A small network was trained on invented records. Each row is its activation on one of them, seen along a few directions.
After each row come some of the record's fields: TEKU, VIZU, MIKIS, TABO, TEB, NERAG.
Other fields move the rows too, some of them a lot.
In the rows, zero is written as 500.
Random noise pushes rows far along 2 fixed directions. That doesn't count. These rows show it; they differ only by the noise:
[617 533 676 318 508 485 589 446 194 436 880 728 495 451 502 419 466  84]
[799 541 552 484 312 514 305 303 482 671 611 392 379 393 429 550 420 182]
[777 559 603 419 320 527 297 325 375 744 618 440 375 387 441 600 445 120]
[697 488 528 507 464 454 574 372 508 275 828 559 492 460 462 304 395 257]

[559 423 401 528 491 524 479 481 623 515 464 380 538 478 537 520 443 542]
TEKU=kudi, VIZU=mut, MIKIS=mapi, TABO=pasip, TEB=gibu, NERAG=rali
[444 506 594 330 480 568 573 421 222 644 612 653 451 413 510 633 507 223]
TEKU=kudi, VIZU=mut, MIKIS=mapi, TABO=pasip, TEB=zikaz, NERAG=rali
[475 405 598 321 745 526 646 732 282 339 707 635 612 538 635 468 497 432]
TEKU=kudi, VIZU=mut, MIKIS=mapi, TABO=pasip, TEB=rogop, NERAG=rali
[418 508 502 557 532 502 724 390 409 341 708 658 489 489 431 292 473 406]
TEKU=kudi, VIZU=kuz, MIKIS=mapi, TABO=pasip, TEB=zikaz, NERAG=galup
[502 477 509 627 366 535 414 329 661 514 441 409 430 416 362 482 562 544]
TEKU=kudi, VIZU=mut, MIKIS=mapi, TABO=pasip, TEB=zikaz, NERAG=rali
[632 431 418 571 481 529 501 439 697 381 571 403 482 435 513 406 400 534]
TEKU=kudi, VIZU=mut, MIKIS=mapi, TABO=pasip, TEB=zikaz, NERAG=rali
[494 487 570 390 597 523 582 589 260 395 726 702 515 562 562 410 472 316]
TEKU=nebut, VIZU=nipa, MIKIS=mapi, TABO=pasip, TEB=rogop, NERAG=galup
[572 499 454 486 571 477 482 515 551 566 576 398 491 481 500 552 510 496]
TEKU=kudi, VIZU=mut, MIKIS=vobu, TABO=pasip, TEB=zikaz, NERAG=rem
[475 460 576 448 618 487 581 656 421 277 684 591 528 558 595 393 453 555]
TEKU=nebut, VIZU=nipa, MIKIS=mapi, TABO=pasip, TEB=rogop, NERAG=rali
[587 515 482 335 551 506 363 411 183 852 437 475 419 397 545 736 411 279]
TEKU=kudi, VIZU=kuz, MIKIS=mapi, TABO=menen, TEB=rogop, NERAG=galup
[447 459 442 564 492 481 550 411 639 380 534 377 521 478 485 417 490 584]
TEKU=kudi, VIZU=kuz, MIKIS=mapi, TABO=pasip, TEB=zikaz, NERAG=rali
[753 457 556 485 479 559 258 475 688 464 604 420 482 486 452 389 477 420]
TEKU=kudi, VIZU=nipa, MIKIS=mapi, TABO=pasip, TEB=zikaz, NERAG=lutik
[412 453 512 448 607 515 561 566 406 522 526 555 509 577 536 528 504 565]
TEKU=kudi, VIZU=nipa, MIKIS=mapi, TABO=pasip, TEB=rogop, NERAG=rali
[593 556 439 447 456 471 349 504 552 663 360 353 537 516 546 640 466 511]
TEKU=nebut, VIZU=nipa, MIKIS=vobu, TABO=menen, TEB=gibu, NERAG=lutik
[493 364 441 599 552 494 669 603 730 104 569 496 615 614 551 191 527 761]
TEKU=kudi, VIZU=mut, MIKIS=mapi, TABO=pasip, TEB=rogop, NERAG=rali
[276 497 511 414 669 478 820 719 437 268 595 667 647 553 553 316 528 588]
TEKU=kudi, VIZU=mut, MIKIS=mapi, TABO=pasip, TEB=gibu, NERAG=rali
[714 464 376 621 408 539 298 425 730 550 430 296 399 498 498 575 368 497]
TEKU=nebut, VIZU=nipa, MIKIS=mapi, TABO=pasip, TEB=rogop, NERAG=galup
[369 520 688 474 525 492 577 596 410 537 519 592 585 573 539 471 621 512]
TEKU=kudi, VIZU=nipa, MIKIS=vobu, TABO=pasip, TEB=gibu, NERAG=rali
[623 505 662 327 524 570 365 673 309 629 584 597 503 526 612 524 462 313]
TEKU=nebut, VIZU=nipa, MIKIS=mapi, TABO=pasip, TEB=rogop, NERAG=galup
[625 542 494 591 295 575 316 405 614 655 394 303 396 501 430 504 548 602]
TEKU=nebut, VIZU=kuz, MIKIS=mapi, TABO=pasip, TEB=zikaz, NERAG=rali
[370 526 534 410 517 544 550 503 337 572 421 601 560 547 578 561 569 567]
TEKU=kudi, VIZU=nipa, MIKIS=mapi, TABO=menen, TEB=gibu, NERAG=rali
[448 468 511 409 465 524 483 458 384 746 418 512 418 433 519 660 498 394]
TEKU=kudi, VIZU=mut, MIKIS=mapi, TABO=pasip, TEB=rogop, NERAG=rali
[394 476 498 457 571 505 651 517 459 346 531 638 601 571 581 390 534 592]
TEKU=kudi, VIZU=nipa, MIKIS=mapi, TABO=menen, TEB=gibu, NERAG=rali
[517 429 391 633 394 507 473 471 702 519 366 359 457 509 503 489 521 651]
TEKU=kudi, VIZU=mut, MIKIS=mapi, TABO=pasip, TEB=rogop, NERAG=rali
[503 426 363 669 458 425 553 390 787 128 614 500 499 541 393 260 400 624]
TEKU=nebut, VIZU=nipa, MIKIS=mapi, TABO=pasip, TEB=rogop, NERAG=lutik
[762 436 502 508 410 542 290 489 628 506 539 438 488 433 446 478 414 426]
TEKU=nebut, VIZU=mut, MIKIS=mapi, TABO=pasip, TEB=gibu, NERAG=lutik
[374 511 481 362 599 474 634 418 290 523 553 611 537 431 544 558 467 376]
TEKU=kudi, VIZU=kuz, MIKIS=mapi, TABO=menen, TEB=zikaz, NERAG=rali
[487 571 618 515 456 522 569 466 359 534 640 645 483 509 468 543 535 308]
TEKU=nebut, VIZU=nipa, MIKIS=vobu, TABO=pasip, TEB=zikaz, NERAG=galup
[575 595 643 302 435 553 195 523 194 926 404 585 358 425 529 798 591 277]
TEKU=nebut, VIZU=nipa, MIKIS=mapi, TABO=menen, TEB=rogop, NERAG=rem
[542 510 495 420 565 536 343 605 470 635 370 390 570 515 646 607 479 624]
TEKU=kudi, VIZU=nipa, MIKIS=mapi, TABO=menen, TEB=gibu, NERAG=rali
[437 456 633 266 688 511 589 844 210 347 709 642 632 563 724 509 548 477]
TEKU=nebut, VIZU=mut, MIKIS=mapi, TABO=pasip, TEB=rogop, NERAG=rali
[370 457 430 530 681 450 695 707 604  77 605 590 709 631 656 251 499 850]
TEKU=nebut, VIZU=nipa, MIKIS=mapi, TABO=menen, TEB=gibu, NERAG=rali
[734 496 588 530 397 577 233 625 648 514 507 384 470 450 506 457 542 533]
TEKU=nebut, VIZU=mut, MIKIS=mapi, TABO=pasip, TEB=zikaz, NERAG=rali
[575 546 525 328 525 464 377 603 390 683 436 489 511 528 635 683 525 429]
TEKU=nebut, VIZU=nipa, MIKIS=vobu, TABO=menen, TEB=rogop, NERAG=rem
[492 580 717 320 490 465 386 530 197 735 488 630 465 459 496 609 674 316]
TEKU=kudi, VIZU=kuz, MIKIS=vobu, TABO=menen, TEB=rogop, NERAG=rem
[483 549 480 503 480 459 408 524 570 687 301 411 530 518 562 630 532 626]
TEKU=kudi, VIZU=nipa, MIKIS=vobu, TABO=menen, TEB=gibu, NERAG=rem
[383 424 511 416 622 511 610 615 413 453 538 548 616 522 594 513 517 535]
TEKU=kudi, VIZU=mut, MIKIS=mapi, TABO=pasip, TEB=gibu, NERAG=rali
[386 412 373 398 640 423 707 592 426 320 680 639 567 522 587 476 409 527]
TEKU=nebut, VIZU=mut, MIKIS=mapi, TABO=pasip, TEB=rogop, NERAG=rem
[661 495 740 206 493 614 242 757 161 861 476 530 490 477 630 729 575 298]
TEKU=nebut, VIZU=mut, MIKIS=mapi, TABO=pasip, TEB=rogop, NERAG=rali
[541 539 548 598 316 505 411 522 675 522 372 349 456 593 483 506 607 621]
TEKU=nebut, VIZU=nipa, MIKIS=vobu, TABO=pasip, TEB=rogop, NERAG=rali
[626 541 662 415 391 603 143 547 419 896 304 318 390 454 531 716 521 446]
TEKU=kudi, VIZU=nipa, MIKIS=mapi, TABO=pasip, TEB=rogop, NERAG=rali
[410 434 289 434 744 430 731 561 423 302 683 664 614 492 611 519 390 598]
TEKU=nebut, VIZU=mut, MIKIS=mapi, TABO=menen, TEB=zikaz, NERAG=rem
[289 492 519 534 469 513 601 471 430 545 361 570 487 488 351 576 582 509]
TEKU=kudi, VIZU=mut, MIKIS=mapi, TABO=pasip, TEB=rogop, NERAG=rali
[617 384 326 601 541 470 586 454 729 218 664 424 544 469 522 359 312 591]
TEKU=nebut, VIZU=mut, MIKIS=mapi, TABO=pasip, TEB=zikaz, NERAG=rali
[476 452 550 588 492 555 491 597 613 388 453 430 528 646 525 392 596 716]
TEKU=kudi, VIZU=nipa, MIKIS=mapi, TABO=pasip, TEB=rogop, NERAG=rali

Here are new rows. What are their fields?
[653 484 520 454 429 542 357 468 452 630 555 522 419 486 524 539 408 286]
TEKU=nebut, VIZU=nipa, MIKIS=mapi, TABO=pasip, TEB=rogop, NERAG=galup
[356 502 650 357 616 525 619 586 328 474 663 692 531 507 582 451 547 435]
TEKU=kudi, VIZU=nipa, MIKIS=mapi, TABO=pasip, TEB=zikaz, NERAG=rali
[646 530 454 514 315 519 324 365 433 732 448 386 354 393 454 604 393 274]
TEKU=nebut, VIZU=kuz, MIKIS=mapi, TABO=pasip, TEB=rogop, NERAG=galup
[505 656 564 445 415 508 377 477 405 826 271 413 393 482 491 670 569 373]
TEKU=kudi, VIZU=nipa, MIKIS=vobu, TABO=menen, TEB=rogop, NERAG=galup
[410 577 842 411 374 528 454 463 270 675 489 692 415 502 392 555 697 264]
TEKU=kudi, VIZU=nipa, MIKIS=vobu, TABO=pasip, TEB=rogop, NERAG=rali
[533 413 311 537 575 451 588 523 670 304 658 493 548 468 561 446 377 608]
TEKU=nebut, VIZU=mut, MIKIS=mapi, TABO=pasip, TEB=zikaz, NERAG=rem
[445 537 371 630 564 428 794 340 634 153 642 571 534 537 446 285 468 446]
TEKU=kudi, VIZU=nipa, MIKIS=vobu, TABO=menen, TEB=zikaz, NERAG=galup
[482 509 548 452 713 458 746 635 436 185 717 675 616 519 599 312 468 606]
TEKU=kudi, VIZU=mut, MIKIS=vobu, TABO=menen, TEB=zikaz, NERAG=rali
[495 522 612 494 375 507 400 459 521 768 317 446 431 518 463 624 572 456]
TEKU=kudi, VIZU=nipa, MIKIS=vobu, TABO=pasip, TEB=rogop, NERAG=rali
[474 401 341 482 580 430 597 575 569 341 609 500 535 508 583 485 419 586]
TEKU=nebut, VIZU=mut, MIKIS=mapi, TABO=pasip, TEB=rogop, NERAG=rem
[424 561 632 366 541 578 374 602 231 845 454 550 499 507 555 669 558 388]
TEKU=kudi, VIZU=nipa, MIKIS=mapi, TABO=pasip, TEB=gibu, NERAG=galup
[446 583 676 475 376 517 452 524 410 611 486 658 516 545 373 528 630 386]
TEKU=nebut, VIZU=nipa, MIKIS=vobu, TABO=pasip, TEB=gibu, NERAG=lutik
[710 559 457 582 457 498 358 553 649 505 377 302 485 560 526 461 477 531]
TEKU=nebut, VIZU=nipa, MIKIS=vobu, TABO=menen, TEB=rogop, NERAG=galup
[623 511 607 389 429 527 299 438 354 646 608 609 392 441 435 556 460 240]
TEKU=nebut, VIZU=nipa, MIKIS=mapi, TABO=pasip, TEB=rogop, NERAG=lutik
[277 610 547 514 443 535 486 606 446 597 244 495 542 499 490 531 721 669]
TEKU=kudi, VIZU=mut, MIKIS=mapi, TABO=menen, TEB=gibu, NERAG=rali
[421 582 400 632 489 454 674 383 527 397 504 573 516 512 433 479 455 491]
TEKU=nebut, VIZU=nipa, MIKIS=vobu, TABO=menen, TEB=zikaz, NERAG=galup
[441 525 426 395 694 490 679 628 455 316 558 559 593 465 592 480 397 583]
TEKU=kudi, VIZU=mut, MIKIS=mapi, TABO=menen, TEB=zikaz, NERAG=rali
[411 403 508 622 542 467 651 492 612 198 575 586 546 522 419 265 531 629]
TEKU=kudi, VIZU=mut, MIKIS=mapi, TABO=pasip, TEB=rogop, NERAG=rali
[569 517 588 359 537 471 562 543 310 477 596 590 594 528 587 501 489 461]
TEKU=nebut, VIZU=kuz, MIKIS=vobu, TABO=menen, TEB=gibu, NERAG=rali
[272 566 400 373 594 508 604 455 290 722 356 526 495 404 517 765 491 470]
TEKU=kudi, VIZU=mut, MIKIS=mapi, TABO=menen, TEB=zikaz, NERAG=rali
[474 477 572 433 559 397 570 552 429 470 623 558 514 509 529 458 503 491]
TEKU=kudi, VIZU=kuz, MIKIS=vobu, TABO=pasip, TEB=rogop, NERAG=rem
[481 464 413 754 389 447 553 379 898 356 372 297 537 561 410 361 492 710]
TEKU=kudi, VIZU=nipa, MIKIS=vobu, TABO=pasip, TEB=gibu, NERAG=rali
